Each row below holds a small network's activations on one input, seen along a few directions.
In each table, some parts of the input vary, and every possible input appears once, in random order.
Descriptions start from the smaller parts, as in this example, which fits no table here: line(6) and (point or (values(2) and ring(5)) or ring(11)).
Shared parts are said once, and a part with two or three values counts as separate values.

Other details of the inputs vary at random and push rows far along two fixed directions, the same in every table; ignore that.

Table:
r1: [-13  35 -42 -10   0  -9  15 -21  10  20   4  14   7]
r2: [-20  30  -3 -24 -61  15  44 -16  40  40   1 -23 -31]
r3: [ 12 -72  70  -6 -27 -19 -22  16  34  18 -28 -16  -5]
r4: [-12  30 -38 -13  -2  -6  16 -27  10  11   4  23  10]
r5: [-13  27  14 -39 -61  28  67 -28  28  20  -8  -7   4]
r6: [-19  44 -15 -14 -40  18  44  -9  14  11  12 -25 -39]
r7: [-19 -85  32  -1 -39 -16 -10  20  10  25 -43   5  25]
r8: [ 17 -64  17  11  45 -22 -46  19 -15 -21 -14  13  44]
r9: [-11  53 -15 -15 -27  26  51 -23   3  -4  16  -6 -33]
r10: [ 12 -70  76 -14 -28  -7 -15  15  15   7 -32 -18  21]
r11: [ -4 -95  40  18 -11 -22 -34  36 -10  -1 -36   7  24]
r12: [ -5  45  -7 -13 -34  26  56 -12  -3  -4  17  -9 -12]
r13: [ 29 -52  51  18  21 -11 -44  38 -21 -19   1 -21   7]
r14: [-30  30 -34 -10 -16  11  29 -24   4   2   3  27  -2]
r15: [ 33  59 -63  39 109 -24 -56   7 -30 -11  47   8   9]
r16: [-13  23  13 -33 -62  31  73 -22  16   8  -5   0  -5]
r17: [  2 -46  60 -29 -51  -1  18 -15  37  13 -36   1  -2]
r18: [ 31  26  -8  26  62  -1 -47  20 -18 -18  33 -31 -24]
r19: [ 21  62 -70  43 101 -10 -57  20 -42 -19  41   1  -7]
r20: [-32  14 -28 -14 -41  -3  30  -8  25  43 -13   7 -11]
r21: [ 23  15 -37  31  81  -4 -42  12 -42 -41  29  19  30]
r22: [  8  65 -68  36  74  -3 -36  15 -38 -24  37   4 -11]
r23: [ 25 -63  70   8  28  -5 -37  12  -8 -31 -15  -2  -5]
r24: [  7  60 -63  31  70   2 -27  -2 -39 -34  38  21  -2]
r25: [ -5  42  -3 -27 -40  25  51 -42  22  12   3   5 -19]
r26: [-33  29 -40   1 -23   8  25  -5  -4   1  -3  11 -13]
r27: [ 33 -73  74   3  17 -22 -52  19  10  -8 -27 -12   7]
r28: [  4 -78  30  22  13 -17 -37  33 -20 -26 -23  13  27]
r29: [  0  49 -54   2  33   0  -2 -26 -13  -8  24  28   7]
r30: [-24   1  17 -22 -65  18  51 -10  18   7 -13 -20 -37]
r31: [  7 -86  33  10  19 -28 -48  22  -7  -1 -30   6  43]
r32: [-11  44 -10 -17 -47  22  43 -13  14  30  15 -22 -10]
Each input here is: values(2) and (ring(6) or ring(10)).
The inputs of r10 and r31 match in every part but the values(2) part. If r32 is changed in the same way as r10 into r31, which row does it become? -> r7

Table:
r33: [ 12  65 -49  13  47  -2   2 -26 -16 -10  31  15  16]
r34: [ -6  -7  16 -29 -53  34  52 -23   8   9  -5 -27   8]
r35: [ -5 -89  61 -11 -22 -28 -19   8  32  26 -41  -1  14]
r36: [  0  31   4 -32  -7  13  40 -19  19  -7  -9 -10 -41]
r37: [ 21 -44  67   1 -23  -2 -18  20   7  11 -17 -13  -8]
r38: [ -5 -52  14  15  17 -11 -43  22 -17 -20 -18  10   4]
r39: [ 14 -42  23   7  30 -16 -40  -1  -5 -17 -14  18  22]
r40: [ 25 -38  42  -3  29  -5 -29  13   0 -34  -3  -9 -24]
r41: [-11  33 -39   0  -5  -4   5  -1   8  21  12 -13  -7]
r42: [-23  33 -38   1  -5   0   8   3   4  25  12 -11 -15]
r43: [-10 -59  20  17  10  -1 -26  24 -19 -23 -22  23   5]
r44: [ 12 -35   3  13  27 -21 -45  29 -12  -9  -8  -5  12]
r45: [ -4  20  15  -3 -40  15  32 -10  16   8  15 -14 -27]
r46: [ 32 -31  13  17  58 -18 -69   8  -5 -22  -5   9  20]
r47: [  1  30 -27  -4   0   4  17 -22  12  14   3   4   8]
r48: [ 25 -31  16  21  63 -18 -49   4 -31 -28   4  24  29]
r49: [ 41  97 -25  23  55  20 -12  -4 -29   6  38 -11 -21]
r50: [ 19 -46  15  10  23 -23 -30  23 -11 -13  -9  11  27]
r51: [ 14  61 -20   8  13  12  13 -17  -9 -17  51 -12 -29]
r52: [ 11  67 -50   6  51   5 -18 -24   3   5  30   2  -1]
r53: [ 36 -12  32  17  50  14 -31  31 -15 -38  14 -26  29]
r54: [-18  23 -35  -3 -26   1  33  -9   0   5  -2   8   7]
r55: [-45 -14  -5 -16 -76   3  57 -10  20  25 -32   9  -2]
r56: [-42 -20  -2 -17 -71  12  55  -6  13  20 -29  23  -1]
r57: [ -5  38 -39 -13   0  -3  15  -1  12  31  22  -9  -1]
r58: [ 20 -42  54   2   7 -11 -18  16   5 -25  -6 -14 -19]
r59: [-55 -19  -1 -21 -79   9  34  -8  26  25 -34   2 -17]
r60: [  7 -43  68 -17 -21   5  -7  12  -4 -15 -22 -32  12]
r61: [  2  59 -58  15  36   7   7  -5 -31 -16  33  21   9]
r62: [-30 -19   3 -32 -70   6  60 -10  17  27 -20  27  12]
r63: [-14  22 -26 -17 -28  -5  32  -6  15  25   3   2   8]
r64: [ -2 -53  16  23  30 -18 -63  33 -10  -6 -12 -10 -10]
r65: [-34 -17  11 -33 -70  13  48 -38  27  23 -28  31   7]
r66: [ -3  66 -64  26  38  -1  -4   1 -21  -6  29  -7  -4]
r67: [ 19  69 -15  14   9  15  11  -8  -9   0  40 -14 -23]
What do these inputs look like to the network? -> values(3) or line(8) or (line(4) and line(6))
Which of the alternatives is r34? -> values(3)
Which other rows does r66 become when the line(6) part takes its other values? List them by row number. -> r44, r46, r47, r59, r63
A walk changes only the line(8) part. It starts at r49 and steps to r37. List the rest of the walk in order. -> r67, r45, r51, r58, r40, r36

Table:
r68: [ -8 -14  11  -8 -14  12  15 -12   1 -14  -4   7   5]
r69: [  3 -30   5  13  19 -10 -30  23 -11  -9  -8  -1   7]
r70: [ -8  27  -2 -12 -38  10  34 -14  22  15   5  -3 -31]
r71: [ 10 -26  32  -1   5  -2 -15  12   4  -5  -8 -16 -13]
r72: [ 12 -39  15   6  28 -17 -40  10  -5 -15  -9   3  14]
r73: [ 12 -12  10  10  19   7 -12  -1 -15 -22   7  12   8]
r74: [ 15  37 -10   9  29  11  -9   0 -13  -9  19 -14 -12]
r75: [ -6 -36  24  -9 -16 -11  -2  -1  12  12 -22  12  11]
r76: [18 16  0  7 10  4  2 -3 -3  1 10 -7  3]
r77: [  1 -22  18   0  -2   8   0  -4  -8 -13  -3  11   8]
r78: [ 14 -33  29   5  16  -6 -16  13 -20 -26 -10  11  10]
r79: [ -3 -44  15  -2  -4 -12 -16  13   2   1 -17   2   8]
r80: [  1 -27  18  -6   2  -7 -11   2   8   4 -15   9  14]
r81: [ 11  15  -1  -2   7   6  12  -3   2   2   8 -14   4]
r82: [  8 -14  28  -1  -5   0  -8   6   3   2  -6 -10 -17]
r83: [ -6  24   2  -6 -32  15  23 -14  11  13  -1  -7 -20]
r84: [  7 -21  29  -5  -4  -4  -5  12   9   0  -5 -11 -19]
r85: [ 12  44 -18   1   7  11  19 -11  -4   6  19  -9   1]
r86: [  4  -4  15  -7 -15   5  10   3   9   0   3 -10   5]
r87: [ -7 -40  21  -9 -19 -11  -3   0  10  12 -21  10  10]
r88: [ -7  20 -24  13   4   1   1   2  -7   4   7   5  -3]
r89: [ -1  20 -29   5  17  -4  -7  -4  -8  -5  13  -1   0]
r90: [  6 -10 -10   7  23  -7 -19   9  -8  -8  -3   3   8]
r91: [ 10  20 -10   5  28   5   1  -1 -22 -30  12   7   5]
r92: [ -5 -37  14   6  -3 -14 -15  15  -4   4 -13   4   5]
r93: [-11 -27   7   4  -9  -4  -9  18   2   2 -15  -2   3]
r94: [  6  18 -15   0  26  -1 -10  -6  -1  -4   7   7  11]
r95: [ -3 -19   3   6  -4 -11  -7   2   0   5  -6   7   3]
r96: [ -2 -40  28  -5 -10   6   2   0   0 -15 -12   8   9]
r97: [-15  31 -35  -2  -6   1  15 -10   2   7  13   0  -6]
r98: [ 16  28  -7   6  32   1 -11   5  -4 -12  23 -15 -20]
r99: [  8 -18  24  -2   5  -7 -11  10   9  -7  -1 -15 -20]
r100: [ 13  18   5   3   1   6  -4  -5  -5   0  12 -10  -5]
r101: [  8  -2  15   1  10   1  -9   3   4  -8   3 -17 -18]
r102: [  8  26 -24   4  33  -2 -10  -6  -7  -3  13  10   9]
r103: [  1 -37  14  13   7 -17 -24  14  -3   1  -7   6   4]
r104: [-17  40 -38  -1 -10   3  24 -13  -1  17  16   6  -5]
r105: [ -4  23 -30  12  17   3  -5   8 -13   0  11   1   0]
r106: [18  6  9  5 15  2 -9  9 -5 -8 14 -8  7]
r107: [ -9  -5   7 -13 -17  -2  11 -11  14  15 -12  11   9]
r108: [  0 -21  31 -13 -24   3   6   2  10   6 -10 -17   0]
r109: [ -8  26 -28  10   7   1   2   2 -11   5  10   3  -1]
r110: [-10  15 -18  13  -1   1   0   6  -3   5   4   3  -4]
r111: [  1 -18  17  -4   1   0   5   2  -9 -24 -10   7   5]
r112: [ 13  -4  18   5  17   3 -17   9  -5 -10   1 -17  -8]
r113: [ -8  12 -20  -7  -6   3  11  -8   4   5  -3   5   4]
r114: [  4  -4 -13   7  20  -8 -18   4  -6 -10  -2   1   4]
r115: [  8 -12  23  -2 -24   2   5   3  10   3  -2  -1   3]
r116: [  3 -48  27   3  -1 -16 -22   6   5   1 -19  11  12]
r117: [-18  38 -36   2 -10  11  20  -1   0  11   9   0  -6]
r118: [ -2  34 -34   0  13   5   7  -9  -6   3  11   7   4]
r119: [-10 -18  -1   3  -8  -5  -8  11   0  -1 -11  -2   1]
r120: [ -1  36 -31  -5  13   5   9 -15   2   3  11   8   5]
r121: [ -3  10  -8  -8   5  -1   0 -11   9   0  -1   6   8]
r122: [ -7 -41  12   1  -7 -10 -13  15   1   2 -17   1   5]
r123: [ 5 11 -5  3 15 -3 -7 -9  3  2  3 12 10]
r124: [-10  28 -35   1   2   2  10  -4  -3   6  14   2  -2]
r125: [ -8 -40  20  -6 -20 -10  -1   2   7  10 -24   9   9]
r126: [  3  27  -1  -8  -9  12  15  -8   1   7  12 -15  -5]
r127: [-17  46 -40 -14 -17  11  34 -23   8  17  10   9   0]
r128: [-27  -9  29 -36 -90  15  56 -19  31  36 -23  -9  -9]
r129: [-19 -16  11 -17 -46  -1  28 -16  26  23 -23  14   3]
r130: [  5 -30   9   0  14 -11 -23   7  -1  -6  -9   6  13]
r131: [-12 -13   0  -2 -24  -4  13  -6  11  13 -16   9   1]
r132: [-13  37 -40   1  -1   4  13  -9  -2   3  14  -1  -6]
r133: [-11  27 -33   3   1   4  11  -2  -5   7  10   3  -3]
r134: [-11   4  15 -17 -37  12  29  -7  18  16  -8 -12 -22]
r135: [-14  20 -23  -4 -16   0  19 -11   1  15   5   6  -2]
r136: [  5  -4  13  -8 -10   2  15  -3  10   3  -3 -15   3]
r137: [11  8 11 -1 -9  4  5  2  0  1  9 -4  4]
r138: [ 17  23  -1   6  30   2 -17   0 -11 -15  21 -20  -2]
r139: [ -8  14   4 -16 -35  10  31 -10  17   6   4 -11  -1]
r140: [ 13   1 -14  28  45 -13 -36  14 -21 -13  14   4   3]
r141: [ 13   6  12   8   5   3 -10   0   2  -2   5  -7 -20]
r142: [ -3  25  -1  -6  -9  12  14  -9   7   0   5 -18 -16]
r143: [ 12   5 -16  11  38  -8 -28   2 -13 -16   7   2   8]
r144: [-12 -33  13  -6 -25  -8   6   2   8  13 -24   8   5]
r145: [ -2  17 -26   4  12  -1  -1  -1  -8   3  10   4   2]
r146: [ 12 -17  -5  13  34 -10 -29  14 -14  -9  -2   5  10]
r147: [ -1  25   2  -5 -16  13  15  -8   2   8   3 -10 -16]
r148: [ 17   9  10   6  20  -4 -14   8  -4  -7  14  -7 -20]
r149: [ -1 -18  24 -14 -32   6  26  -2  15  16 -15 -10   3]
r150: [  4  -5  -2  -1  16  -8 -13  -4   3  -5  -3   6   9]
r151: [-28  10 -16  -8 -38   7  25  -2  14  13  -9  -3  -8]
r152: [ 16   7   0   9  35   1 -10   6 -26 -31   9   8   7]
r153: [-11 -23  25 -15 -41   5  28  -4   4  -4 -21  14   1]
r154: [ 19 -19   4  21  41 -15 -40  10 -14 -14   1   9  12]
r155: [ 11  11  -7   9  30  12  -7  -5 -19 -23  17   9   7]
r156: [-17  23 -22   5 -11   4  12   2  -2  11   4   1  -4]
r157: [ -6 -18  -2   3   1  -8  -8  10  -3   6  -2   3   3]
What do these inputs look like to the network? -> line(5) and (values(2) or line(6) or line(10))
The inputs of r71 and r101 match in every part but the line(5) part. If r90 is changed in the same way as r71 into r101, which row does it become? -> r114
The inputs of r72 and r127 match in every part but the line(5) part. If r99 is changed in the same way as r72 into r127, which row does it become? -> r84
The inputs of r112 and r147 match in every part but the line(5) part. If r79 is changed in the same way as r112 into r147, which row does it become? -> r135
Which other rows does r68 become when the values(2) part takes its other values? List them by row number. -> r111
A walk changes only the line(10) part. It starts at r107 and steps to r75. List the rest of the walk in order. -> r87, r125, r144, r135, r104, r92, r109, r156
A walk changes only the line(10) part. It starts at r117 and steps to r105. List the rest of the walk in order. -> r133, r157, r145, r146, r118, r127, r102, r80
Which other rows does r82 become when the line(6) part takes its other values? List them by row number. -> r85, r128, r137, r147, r148
